Each row below holds a small network's activations on one input, seen along a few directions.
Each table varies a few parts of the input and shows all the possible inputs, shuffled.
Descriptions start from the smaller parts, as in this example, which fits no table here: one of 4 places along a line, together with either a single point or one of 9 places around a ring or (one of 3 separate values, together with one of 5 places around a ring).
Shared parts are said once, and a part with two or three values counts as separate values.
(in the rows, 128 means zero)

Other details of the inputs vary at random and push rows far along two fixed directions, the same in every table; ignore that.

A family of inputs:
R1: [163 113 105 155 125 129  87 141 107 142 136 133  68]
R2: [102 144 129 128 145 137 105 132 142 143 101 126 152]
R3: [ 70 124 147 122 149  92 169 112 123  85 145 128 219]
R4: [129  98 141 110 106 102 167 141 122  84 232 134  95]
R5: [159 100 133 118 118 116 149 138 122 104 168 121 106]
R6: [ 84 139 149  94 124 106 181 118 137  94 163 125 173]
R7: [153 130 123 118 117 160 106 136 125 140 138 136  71]
R8: [114 120 147 117 122 110 182 112 144 104 150 122 165]
R9: [ 99 121 139  94 123 120 165 130 151 109 162 110 150]
R10: [ 85 149 103 143 164 134 101 113 133 156  42 105 182]
R11: [125 125 108 154 154 119 109 118 108 132  77 121 159]
R12: [171 121 104 132 122 159  90 132 131 164  91 117  71]
R13: [178 131 120 144 113 153 111 132 114 144 129 145  72]
R14: [152 109 157 112 108 122 141 148 119  95 212 150 103]
R15: [136 106 150 124 109 110 135 145 126 104 213 144  99]
R16: [158 122 161 101  85 137 153 154 132 105 222 155  71]
R17: [122 133 130 107 122 143 129 141 133 122 159 126 105]
R18: [134 141 104 141 142 128 103 117 132 163  46 108 144]
R19: [ 63 142 150 118 136 102 178 110 138 100 132 128 211]
R20: [170 142 114 125 114 151  98 141 116 149 121 136  66]
R21: [ 73 107 140 129 146  74 172 113 140  98 142 107 202]
R22: [148 143 122 164 139 144  91 122 123 165  70 144 131]
R23: [177 126 120 136 110 149 125 130 116 135 140 139  71]
R24: [137 134 105 154 139 130 107 117 132 160  46 109 144]
R25: [ 88 141 141 125 146 132 120 118 144 136  99 134 175]
R26: [163 131 104 134 126 166  85 131 120 160  94 126  68]
R27: [ 96 146 114 150 149 121 127 108 127 142  56 117 185]
R28: [137 148 127 132 130 137  98 133 128 151  97 138 123]
Description of these inputs: one of 4 places along a line, together with either one of 2 separate values or one of 5 places along a line.
Changing only the place on the line of 4 turns R7 into R25. The same change can be made to R3. Which row results?
Answer: R14
Which other rows does R20 become when the place on the line of 5 takes its other values? List them by row number.
Answer: R7, R13, R17, R19

A family of inputs:
R29: [112 147 108 130 144 143 101 123 144 165  57 108 145]
R30: [149 138 145 110 104 140 159 127 137 122 142 135 120]
R31: [ 81 115 142 112 134  86 197 105 143  90 148 108 196]
R32: [ 78 113 142 126 138  82 189 109 132  85 158 117 201]
R33: [107 120 150 111 123 117 131 144 135 107 194 138 124]
R34: [116 137 135 147 143 132  97 128 127 142 107 144 145]
R35: [110 139 138 125 129 134 133 128 130 122 140 140 138]
R36: [116 128 104 156 157 123  86 124 117 147  65 116 155]
R37: [193 103 106 155 112 130 100 143 104 138 138 130  55]
R38: [106 144 106 141 152 135  90 121 129 160  64 115 146]
R39: [ 63 121 143 109 145  96 174 117 136  87 159 116 201]
R40: [142 123 164 118 109 118 157 137 123  97 203 162 121]
R41: [ 83 148 149 118 136 111 175 101 141 111 108 129 212]
R42: [145  89 155 113  99  96 177 142 125  78 245 139 104]
R43: [136 118 129  99 117 135 149 135 141 119 150 112 108]
R44: [117 150 114 139 143 148 103 114 136 161  56 123 148]
R45: [132 150 116 163 147 135 104 114 114 152  58 138 156]
R46: [195 135 123 135 103 157 108 138 110 145 132 147  56]
R47: [116 112 133 130 139 113 120 134 125 115 150 126 142]
R48: [117 129 131 114 124 132 126 141 130 119 167 130 107]
R49: [142 138 135 145 127 127 122 127 115 130 116 150 135]
R50: [130 122 115 117 132 133 125 127 132 132 115 111 119]
R51: [166 125 116 132 114 150  79 156 117 146 148 138  48]
R52: [196 110 107 134 106 143 120 138 125 145 124 114  51]
R53: [115 149 115 146 146 144  98 115 127 159  59 127 150]
R54: [118 137 118 113 130 138 119 129 140 141 115 117 119]
R55: [121 134 152  91 105 142 166 131 150 114 169 131 124]
R56: [184 108 116 110 104 150 114 152 116 126 177 126  34]
R57: [133 122  99 163 148 115 112 110 116 149  58 108 149]
R58: [123 137 134 136 130 136 110 131 124 134 120 144 128]
What is each input in this table made of?
Answer: one of 5 places along a line, together with one of 6 places along a line
Changing only the place on the line of 6 turns R39 into R43. The same change can be made to R35. Which row results?
Answer: R55
Which other rows does R45 become when the place on the line of 6 takes its other values? List them by row number.
Answer: R30, R40, R41, R46, R49
Which other rows does R32 become when the place on the line of 6 takes its other values? List them by row number.
Answer: R31, R37, R42, R52, R57

A family of inputs:
R59: [100 143 123 130 138 119 159 101 130 123  91 118 178]
R60: [ 89 130 149  98 128 119 156 124 155 119 144 119 163]
R61: [163 121 136  94  94 145 165 141 124 100 203 136  64]
R62: [140 138 103 130 130 157  90 138 121 152 108 122  82]
R63: [109 112 128 155 149  92 141 115 123 116 107 119 184]
R64: [108 169 114 161 158 153  79 113 119 170  29 143 167]
R65: [ 83 132 147  99 128 121 151 130 157 120 148 116 161]
R66: [152 135 163  97  91 153 136 151 145 119 196 158  79]
R67: [161 132  98 155 139 139  92 127 111 155  63 121 110]
R68: [154 133 158 108  96 144 138 149 119 107 210 166  78]
R69: [126 142  95 173 156 122 100 102 114 163  15 112 171]
R70: [157 124 132 108 109 149 124 141 143 139 146 125  85]
R71: [187 104 102 157 126 136  71 145 107 151 125 131  52]
R72: [131 119 134 110 119 124 147 134 123 105 168 128 119]
R73: [175 105 111 167 124 118 112 128 108 140 110 126  98]
R74: [182 121 101 139 120 153  77 146 108 152 119 129  45]
R75: [103 131 159 139 134 101 142 124 124 106 164 153 175]
R76: [165 106 110 160 133 124  93 136 111 140 115 126 100]
R77: [125 135 118 121 132 142 127 123 124 131 114 122 128]
R78: [107 130 148 106 118 114 177 115 155 117 137 120 167]
R79: [ 90 109 137 131 140  93 142 129 131 102 164 123 166]
R80: [ 82 135 137 102 134 121 159 118 135 104 150 123 160]
R81: [ 82 128 136 111 136 110 149 128 133 104 157 121 163]
R82: [104 138 134 121 138 123 145 115 151 137  89 114 177]
Changing only one part turns R67 into R82. The same change can be made to R69. Which row results?
Answer: R78
What is each input in this table made of?
Answer: one of 4 places along a line, together with either a single point or one of 5 places along a line
Which other rows does R79 become when the place on the line of 5 takes its other values? List them by row number.
Answer: R63, R71, R73, R76
List by row number the other rows that have the place on the line of 4 in common with R59.
Answer: R61, R62, R64, R77, R80
